Each row below holds a small network's activations on one input, seen along a few directions.
In each table, some parts of the input vary, and every possible input appears once, in random order.
Descriptions start from the smaller parts, as in this example, which fits no table here: one of 5 places around a ring, together with either a single point or one of 11 places along a line or (one of 3 separate values, together with one of 4 places along a line).
Shared parts are said once, and a part with two or three values counts as separate values.
In the rows, 128 means zero.

Other details of the inputs shift rows strongly along three fixed directions, in all tables alike. That doesn't count.

A family of inputs:
row 1: [134  80 103 125 147 102 148 131 116 147 129 144 151]
row 2: [117 184 134 147 133  95 126 185 151 135 147 145 104]
row 3: [105 120  95 109 142 161 120 153 112 112 135 120 132]
row 4: [138 134 111 116 179  97 115 198 151 167 150 130 126]
row 5: [118 107 115 112 123 146 129  51 109 111 131 109 145]
row 6: [138 127 133 103 164  56 120  75 111 163 125 121 122]
row 7: [131 158 168 151  85 166 131 103 136 109 127 131 121]
row 8: [153 111  92 124 170  62 130 185 133 159 122 148  99]
row 9: [124 111 125 134  82 159 136 177 126  84 120 154 136]
row 10: [113 206 167 177 105 103 130 168 162 115 140 150  98]
row 11: [159 153 150 191  87  96 144 102 160 110 124 155 117]
row 12: [124 161 162 162  83 164 128  84 142 111 126 134 127]
row 13: [136 156 170 171  72  96 152 117 170 114 101 153 121]
row 14: [128  84 101 100 100 162 144 123 111 103  95 122 150]
row 15: [158  84  97 117 139  93 138  71 111 140 113 132 125]
row 16: [148  70  99 142 116 148 143  65 101 108 113 117 150]
row 17: [142  91 121 114 157  41 145  97 132 177 119 162 122]
row 18: [140 134 168 125 107 133 124  78 114 113 116 119 128]
row 19: [121 178 136 143 137 100 126 177 149 147 139 145 103]
row 20: [102 127 107  99 141 160 116 167  92  99 119 119 119]
row 21: [124 108 126 106 125 160 130  55 101 131 119 116 133]
row 22: [117 132  97 117 177  88 124 135 137 167 145 129 126]
row 23: [126 157 174 153  88 168 131 103 134 106 121 130 117]
row 24: [129 124 154 150 101 139 130  65 135 117 139 107 144]
row 25: [125  94  95 110 106 173 143 165 119  97 102 125 155]
row 26: [136 156 173 152  82 168 129 113 139 101 129 128 126]
row 27: [123 116 120  92 137 160 107 185  95 102 120 110 129]
row 28: [117 145 150 137 112 160 129 114 124 118 120 129 116]
row 29: [120 115 102  97 137 155 113 172 105 105 138 111 135]
row 30: [127  84  95 119 116 170 140 164 107  95 124 143 162]
row 31: [152 135 111 167 127 107 136 175 149 119 129 150 125]
row 32: [124 145 139 128 117 154 116 190 127 101 134 121 123]
row 33: [127 163 144 160 126  93 130  74 156 156 138 139 124]
row 34: [109 116 113 106 128 155 122 115  99 101 127 111 133]
row 35: [130 105 132 101 133 173 125 122 105 122 119 111 130]
row 36: [122 140 141 129 112 139 121 124 120 101 132 118 129]
row 37: [117 106 134 127  84 151 125 187 122  82 104 158 121]
row 38: [129  95  92 115 114 167 146 158 120 105 106 124 164]
row 39: [135 103 147  98 128 156 127  70  95 122 108 110 131]
row 40: [137  96  98 122 144  97 154 133 130 159 112 124 153]
row 41: [142 147 163 159 132  92 131  89 159 172 141 126 126]
row 42: [111 180 162 156  86 145 117 164 129  74 127 132 114]
row 43: [135  86  93 110 113 161 117 183  99  82 101 129 111]
row 44: [116 127 115  92 171 130 122 177 106 148 119 128 107]
row 45: [119 175 131 148 142 103 123 176 157 150 142 146 108]
row 46: [141  76 107 110 139  95 148  74 114 148 121 149 149]
row 47: [108 117 115 106 135 165 127 110  99 117 118 116 124]
row 48: [146 159 162 142 124  75 130  89 149 149 142 131 122]
row 49: [136 150 160 161 131  93 132  79 155 177 139 129 122]
row 50: [132 138 137 130 119 161 117 174 138 109 139 124 132]
row 51: [111 111 102 118 158 114 125 123 122 142 146 108 135]
row 52: [117 113  95 109 164 112 123 118 125 141 143 117 138]
row 53: [138 111 120 104 160 132 122 126 125 156 132 121 132]
row 54: [126 174 135 156 137  95 119 198 171 132 157 139 120]
row 55: [129 125 115 106 162  71 130  76 121 160 139 122 125]
row 56: [129 158 166 148  91 168 121 165 138  90 131 127 121]
row 57: [133 108 115 106 151 104 127  66 119 142 138 114 140]
row 58: [108 103 115 127 124 148 130  43 108 124 131 103 144]
row 59: [140 103 122 104 153 107 127  63 121 150 135 114 142]
row 60: [138 132 111 116 182 105 116 195 149 176 145 132 124]
row 61: [128 153 168 172  77 152 130  23 144 119 126 130 138]
row 62: [144 184 172 178 126  75 128  99 180 175 143 150 115]
row 63: [126  95 105  94 141 100 131 184 131 136  90 138 118]
row 64: [107 108 108 122 132 162 124 101 111 132 130 107 139]
row 65: [119 121 124  98 158 110 129  74  98 147 113 123 117]
row 66: [122 114 109 105 142 181 117 167 116 127 130 120 131]
row 67: [123 129 104 121 179  80 121 188 143 166 156 118 124]
row 68: [120 166 137 159 141 107 123 180 159 167 147 136 112]
row 69: [135 114 106 106 174  98 120 137 137 161 145 119 137]
row 70: [122 165 171 144  97 170 124 163 128  97 118 135 109]
row 71: [123 104 112 114 136 172 116 175 120 122 140 104 142]
row 72: [137 155 170 150  79 160 126 113 137  93 133 124 130]
Description of these inputs: one of 6 places along a line, together with either one of 3 separate values or one of 9 places around a ring.
The inputs of row 9 and row 37 match in every part but the place on the line of 6. If row 7 is changed in the same way as row 9 into row 37, which row does it become? -> row 70
The inputs of row 31 and row 8 match in every part but the place on the line of 6. If row 33 is changed in the same way as row 31 into row 8, which row does it become? -> row 47
Which other rows does row 64 become when the place on the ring of 9 takes its other values? List them by row number. -> row 24, row 41, row 49, row 51, row 58, row 67, row 68, row 71
Which other rows agree with row 45 in the place on the line of 6? List them by row number. -> row 3, row 5, row 11, row 12, row 25, row 46, row 50, row 53, row 57, row 59, row 66
A walk changes only the place on the ring of 9. It starts at row 34 and steps to row 36. List the rest of the walk in order. -> row 32, row 56, row 35, row 23, row 28, row 47, row 10
A walk changes only the place on the line of 6. It starts at row 40 and steps to row 38. List the rest of the walk in order. -> row 25, row 14, row 13, row 63

A family of inputs:
row 73: [141 136 149 137 134 109 128  88 137 156 135 119 129]
row 74: [139  84  78  92 186  94 130 202 114 164 117 141 113]
row 75: [125 151 162 133 112 122 121 103 130 115 127 125 120]
row 76: [139  95  80  98 198  70 134 219 132 189 131 149 120]
row 77: [122 184 168 155 105 110 125 136 150 125 128 145 106]
row 78: [111 137 139 127 117 151 126  98 114 106 122 123 127]
row 79: [134 112 127 112 154 112 131  55 120 170 124 118 136]
row 80: [118  78  86 101 114 195 126 185 104  82 122 118 158]
row 81: [138 108 140  98 150 106 128  52 113 156 122 113 127]
row 82: [126 154 160 133 114 128 128 110 138 130 123 134 115]
row 83: [132 118 101 118 142 100 136 167 135 129 126 133 134]
row 84: [151 158 154 168 101  95 133 171 159 118 125 161 113]
row 85: [142 113 135 104 156  99 130  67 121 170 127 114 128]
row 86: [119 166 148 162  94 155 119 153 143  93 149 125 123]
row 87: [112 127 123 124 119 152 125  89 109 112 131 119 130]
row 88: [126  79  96 106 113 198 125 195 103  84 119 128 153]
row 89: [124 145 135 149 125 135 127 104 141 133 137 126 130]
row 90: [123 182 162 167 111 109 125 144 156 113 150 135 111]
row 91: [133 162 149 159 132 102 123 125 159 141 149 128 123]
row 92: [123 157 141 169  89 119 141 163 156 101 122 147 123]
row 93: [130  96 121 110 134 154 124  52 108 134 129 100 150]
row 94: [112  93  97 121  96 195 130 181 114  83 116 125 150]
row 95: [121 112 108 112 148 125 126  64 111 146 135 117 134]
row 96: [121  97 120  94 139 143 122  61  89 119 125 103 140]
row 97: [127 177 161 174 104 131 130 129 159 131 138 137 123]
row 98: [127 105 108 121  88 189 126 166 104  62 108 123 140]
row 99: [131 133 147 126 127 132 135  82 127 144 123 126 126]
row 100: [135 127  89 116 181  52 130 222 139 173 122 151 101]
What is each input in this table made of? -> one of 2 separate values, together with either one of 5 places around a ring or one of 9 places around a ring
The inputs of row 88 and row 76 match in every part but the choice among 2 separate values. If row 86 is changed in the same way as row 88 into row 76, which row does it become? -> row 95
Which other rows does row 96 become when the choice among 2 separate values takes its other values? List them by row number. -> row 78
